These are the activations of a small neural network, seen along a few directions. Each row is one input.
In each table, some parts of the input vary, and every possible input appears once, in random order.
A made-up example of a description, with smaller parts first: one of 8 places around a ring, together with either a single point or one of 9 places along a line or (one of 3 separate values, together with one of 6 places along a line).
Shared parts are said once, and a part with two or three values counts as separate values.

A family of inputs:
R1: [  4   8  12 -28  -3   7  -5  26   3  12   7 -10 -10  10 -24  28  22  -3]
R2: [  14  -23   43   35  -12   40  -40  -41  -15 -101   35   38  100   38
   23  -12   -5  -59]
R3: [ -3   1   8 -23 -16   1   6  30   5  10   4   3 -18  22 -29  20  20  -4]
R4: [-24  -1  14 -15  28  11  12  -2 -18  -5  24  19  -1 -31   8 -16  -6  -6]
R5: [ 17   1 -11   1 -13 -10  10  42 -29  12 -17 -16  -7  15  -7  33   4   1]
R6: [  7   5 -24  14   7 -16 -18 -24  14  19 -22 -25  -1   1  10 -12 -11  26]
R7: [ 10  22  11 -34  -8  10  -2  23   8   7  -4   0  -9  -2 -27  22  22  -9]
R8: [-30 -19  13  -7   5   0  20  11  -4 -10  34  20 -12 -22   4 -22  -2 -10]
R9: [-15 -13   9  -1  18  -8  23   9 -15 -11  20  20 -15 -23  21 -12  -9 -12]
R10: [ 16   1 -28  35  -2 -13  -8 -18   2  21 -25 -41   3 -12  17   4 -16  28]
R11: [ 35 -15  14  58 -35  35 -60 -77  26 -70  -6   8  96  70  10  -9  -3 -28]
R12: [ 19  14   6 -21   9  -1  -4  24  -9  12  -6  -8 -13  10  -6  38  16  -5]
R13: [ -3  10   4 -27  -7   6   9  21  -8  15  -9  14 -15  26 -29  19  15   0]
R14: [  3  15   7 -30 -22   4   9  27  10   5  -7  13 -17  10 -31  15  20 -10]
R15: [ 23   9  -7  -3   0  -4  -2  38 -31  13 -14 -29   1   2  -3  41   6   1]
R16: [ -4  10 -13   9   5   4  -8 -38  24  24 -17 -10  -4  -1  -4 -11  -4  29]
R17: [-13  -6   3  -9  31  -9   3  12 -27  -9  18   4   2 -30  22 -17 -13  -7]
R18: [  0  -3 -28  19  -6 -22  -6 -20  16  18 -25 -13 -10  13   5 -20 -13  25]
R19: [ -3 -11   0  12  22  -6  13  18 -39  -8  15 -12   8 -42  29  -1 -18  -5]
R20: [  3  18   8 -31   6  12  -2  17 -10  16  -6   2  -7  13 -24  26  16   1]
R21: [-10  -7 -13  16 -18  -7   0 -24  38  18  -6  -9 -16   9  -9 -17  -1  24]
R22: [ 12   6   2 -16  -4  -6   8  29  -7  10  -9   4 -21  22 -11  30  14  -6]
R23: [  8   5  -8 -20  -4 -13   0  36 -17  10 -14   0 -12  27 -14  17   8  -2]
R24: [-19 -14  -1  -5  17 -15  15  16 -25 -11  15  16  -6 -17  17 -25 -16  -8]
R25: [ -9 -19  -4  16   8 -12  25  22 -37  -9  12   0   0 -30  24  -9 -20  -6]
R26: [ -3   1  -9  12  -4  -1 -11 -28  36  20  -3 -21  -7  -4  -4 -10   2  26]
R27: [  3  15 -10   6  -9   3  -8 -31  42  15 -14 -11  -6 -16  -6 -15   2  19]
R28: [  5  -2 -18  23  -6 -15   2 -27  26  18 -20  -8 -19   8   8  -7  -7  21]
R29: [-24 -11  17 -11  19   6   9   8  -6  -9  37   8  -4 -34   8 -15   0  -9]
R30: [ -4   7 -14  11 -23  -3   3 -27  44  14 -17   1 -14  -4 -11 -23   0  18]
R31: [ -8  -5  12  -5  31  -2  11   5 -17  -9  24   8  -7 -35  26  -4  -7 -11]
R32: [ 10  -7 -32  40 -16 -19   3 -14   4  20 -28 -29  -5   0  12  -3 -18  27]
R33: [ 11   6 -14  19   8  -9  -9 -31  25  20 -17 -21 -10  -4  13   1  -5  23]
R34: [-18   4  17 -17  13  10  12   5   0 -13  26  18  -3 -47   6 -20   0 -15]
R35: [ 14  13  -4 -25   9  -7 -12  32 -19  12 -11 -13  -4  15 -10  25  10  -1]
R36: [-10   2 -17  13  -9  -2   3 -34  26  22 -20   2 -13  12  -9 -18  -7  27]
R37: [-31  -9  10 -11  14   5  24   2 -16  -6  21  31  -9 -19   4 -23  -9  -7]
R38: [ 41  -4  33  16 -33  41 -50 -22  -4 -79   7  19  96  85 -10  31  13 -56]
R39: [-24  -4  13 -13   0   4  23   8   2 -15  23  30 -11 -34   2 -28  -2 -17]
The inputs of R39 and R30 match in every part but one. If R8 is changed in the same way as R39 into R30, which row does it become?
> R21
Describe the family of inputs behind these rows.
> one of 3 separate values, together with either a single point or (one of 2 separate values, together with one of 6 places along a line)
Which other rows does R26 become when the choice among 2 separate values takes its other values? List them by row number.
> R21
Which other rows does R13 become when the choice among 3 separate values takes its other values? List them by row number.
> R36, R37
Which other rows agree with R23 in the choice among 3 separate values? List them by row number.
> R1, R3, R5, R7, R12, R13, R14, R15, R20, R22, R35, R38

A family of inputs:
R40: [ 39 -24  24  57 -25  33 -54 -45 -20 -95  10  12 115  68  25   7 -11 -51]
R41: [ -4  12 -19  10  10  -9   1 -28  35  38 -11 -31 -26 -46   8 -15  -6  37]
R42: [ -6 -10  11 -19  21  -9  22  56 -50  -4  23   1 -13 -21  12  20   0 -18]
R43: [ -5   9   3 -31 -25   1  17  34   3   8  -9  22 -22  24 -36  11  18  -9]
R44: [-41 -13 -10  -4  15 -17  36  -1  -2  14  11  24 -37 -38  11 -46 -18  13]
R45: [-15   7  26 -38  28  12   9  26  -9   1  35   7 -15 -40  -2   8  14 -14]
R46: [ 31  -7  40  37 -17  53 -67 -75  21 -91  21  18 113  49  12  -5   4 -48]
R47: [ 15  25 -10 -14   3   2 -20 -15  33  39 -24 -28 -17  12 -21  22  17  28]
R48: [  5  -5 -35  29   4 -30  12   3  -5  33 -23 -37 -24 -27  22  -3 -20  33]
R49: [ 22  12  -1 -21  -7  -4   4  53 -35   5 -16  -7  -3  19 -15  42  13 -13]
R50: [ -2   5 -21  -3 -22 -14   4  -4  30  37 -29  -5 -34  36 -28   3   9  28]
R51: [-15 -10 -14   5  32 -23  23  18 -39  11   5  -5 -18 -43  32 -16 -25   9]
R52: [-21  -8 -30  21 -14 -24  25 -17  32  37 -16  -8 -44 -22   1 -34 -14  38]
R53: [ 25   8 -26   6  -4 -19  -9  16  -8  34 -36 -34 -15  31  -7  34   3  24]
R54: [ 15 -26  29  48 -42  37 -41 -65  20 -93  15  42  95  74   6 -23  -4 -48]
R55: [ 12  29  15 -41  -1  17  -8  22   5  10  -4  -1  -5   0 -29  31  27  -9]
R56: [-24   7   2 -14  39  -2  12 -12   1  16  17   1 -20 -62  18 -27 -11  13]
R57: [-32 -13  16 -28   4  -4  34  36 -12  -1  30  30 -32 -16  -9 -10   6 -14]
Describe the family of inputs behind these rows.
> one of 3 separate values, together with either a single point or one of 5 places around a ring
Which other rows does R42 become when the choice among 3 separate values takes its other values? List them by row number.
> R45, R57
Which other rows does R51 become when the place on the ring of 5 takes its other values? List them by row number.
> R42, R48, R49, R53

A family of inputs:
R58: [-22   2  16 -31  45   0  17  23 -39  -6  27  22 -10 -44  18 -11  -7 -14]
R59: [  4   8  15 -29  30  -1  15  53 -50  -7  19   1  -5 -41  14  24   3 -24]
R60: [ -3 -11   5  -8  11  -7  16  47 -38   5  18 -13 -11 -17   6  23   1  -6]
R61: [-29 -17   5 -10  26  -6  18  18 -28   6  26   7 -15 -20  10 -12  -9   3]
R62: [ -5  22  30 -67  17  14  15  56 -23   0  21  24 -19 -15 -25  30  27 -30]
R63: [ 19  14 -29  11 -13 -12  -1  12  -4  34 -36 -37  -9  -3  -8  19  -3  27]
R64: [-39 -22   9   3  16  -3  25  -1   1  -3  40  10 -18 -52  16 -37 -12   2]
R65: [ 11 -24  30  60 -25  43 -39 -86  24 -88  25  30  96  32  24 -31 -13 -40]
R66: [  4   8 -27  14  16 -18 -11 -33  26  43 -27 -28 -25   1   8  -5  -8  43]
R67: [ -6   2 -23  27   5 -15  -4 -52  55  34 -13 -25 -28 -31  15 -30 -11  42]
R68: [ 29  13 -27  16   1 -19 -13  -3  15  42 -35 -49 -21   4   4  30   2  34]
R69: [ 21  28 -13 -22 -12  -4 -13   0  42  48 -33 -26 -34  30 -35  36  27  28]
R70: [ -7   8 -29   9   2 -11   1 -18   6  35 -28 -17 -14  -6  -4 -16 -13  36]
R71: [-32  -3  19 -18  34   3  24   4 -10 -15  40  25 -12 -76  25 -36 -11 -15]
R72: [ 22 -18  23  41 -13  34 -52 -62  -1 -82  13  24 101  65  18 -12 -11 -40]
R73: [  1   7  -2 -29 -23 -10  20  41   1  16 -15  17 -34  33 -33  20  18  -5]
R74: [ 48 -13  23  42 -28  31 -57 -32 -12 -84   4   1 106  68  13  21   0 -50]
R75: [-16 -14 -17   6   5 -24  22   7 -15  10  -9  15 -25   4  10 -20 -16   9]
R76: [-27 -19 -13  19  -5 -21  29 -12  14   1   5  18 -27 -28  17 -45 -20   8]
R77: [-12   4  20 -45  -2   8  15  51 -12  11  20  10 -25  10 -33  29  26 -12]
R78: [ 39   1  40   9 -42  49 -58 -27  13 -77   4  28  89  92 -25  27  29 -54]
R79: [ 10  28 -14 -27 -26   3  -1  15  22  41 -34 -14 -23  24 -47  25  22  21]
R80: [-18   3 -25  22  -8  -8   8 -37  35  26 -14 -14 -17 -37   3 -41 -16  35]
R81: [  9  -8 -17   8 -10 -24  21  37 -25   9 -16  -6 -20   7   6  15  -6   0]
Describe the family of inputs behind these rows.
> one of 4 places along a line, together with either a single point or one of 5 places along a line
The inputs of R74 and R78 match in every part but the place on the line of 4. If R59 is changed in the same way as R74 into R78, which row does it become?
> R62
Which other rows agree with R67 in the place on the line of 4? List them by row number.
> R64, R65, R71, R76, R80
Which other rows agree with R70 in the place on the line of 4? List them by row number.
> R58, R61, R66, R72, R75
Start at R69 and move only the place on the line of 5, one step at a time. The first step leads to R79. Which rows follow, in order?
> R73, R77, R62

A family of inputs:
R82: [ -4  -2 -32  22   6 -24   6 -20  12  35 -24 -23 -25 -12  12 -17 -17  37]
R83: [ 21  10  -6 -10 -10  -3 -10  21 -10  11 -22 -11   0  39 -17  33  12   1]
R84: [  4 -17  15  21   3  12 -15 -19 -19 -47  17  17  48  16  21 -11 -12 -27]
R85: [ 12   9   1 -15 -25   4  -2  19   9   7 -14   2  -7  36 -30  25  19  -4]
R86: [  8   1 -32  29   8 -23   1 -14   5  34 -24 -39 -17 -24  20  -4 -18  36]
R87: [-13  -2 -24  17  -9 -17  13 -22  32  31 -16 -10 -31 -15   0 -25 -10  33]
R88: [ -5 -17  22  16 -12  19  -8 -21   0 -51  24  29  41  13   9 -20  -4 -31]
R89: [-10  -5  31  -2  -1  29 -14 -31  15 -45  31  33  37   3   1 -21   4 -29]
R90: [ 33  12  -7  -4  -8  -3 -14  27 -17  10 -22 -27   8  26  -9  45  11   0]
R91: [  7  21  10 -33 -14  14  -9   9  24  13  -8   5 -11  26 -38  23  28  -2]
R92: [ 16 -14  14  28   6  13 -20 -13 -27 -48  16   1  55   4  29   1 -12 -28]
R93: [-49  -6  23 -67  54 -15  66  95 -70  13  54  30 -62 -88  10  -3  -1 -22]
R94: [-18  10 -15  -1   2  -7   7 -32  46  37 -10  -7 -35 -24  -8 -27  -1  35]
Describe the family of inputs behind these rows.
> either a single point or (one of 3 separate values, together with one of 4 places along a line)
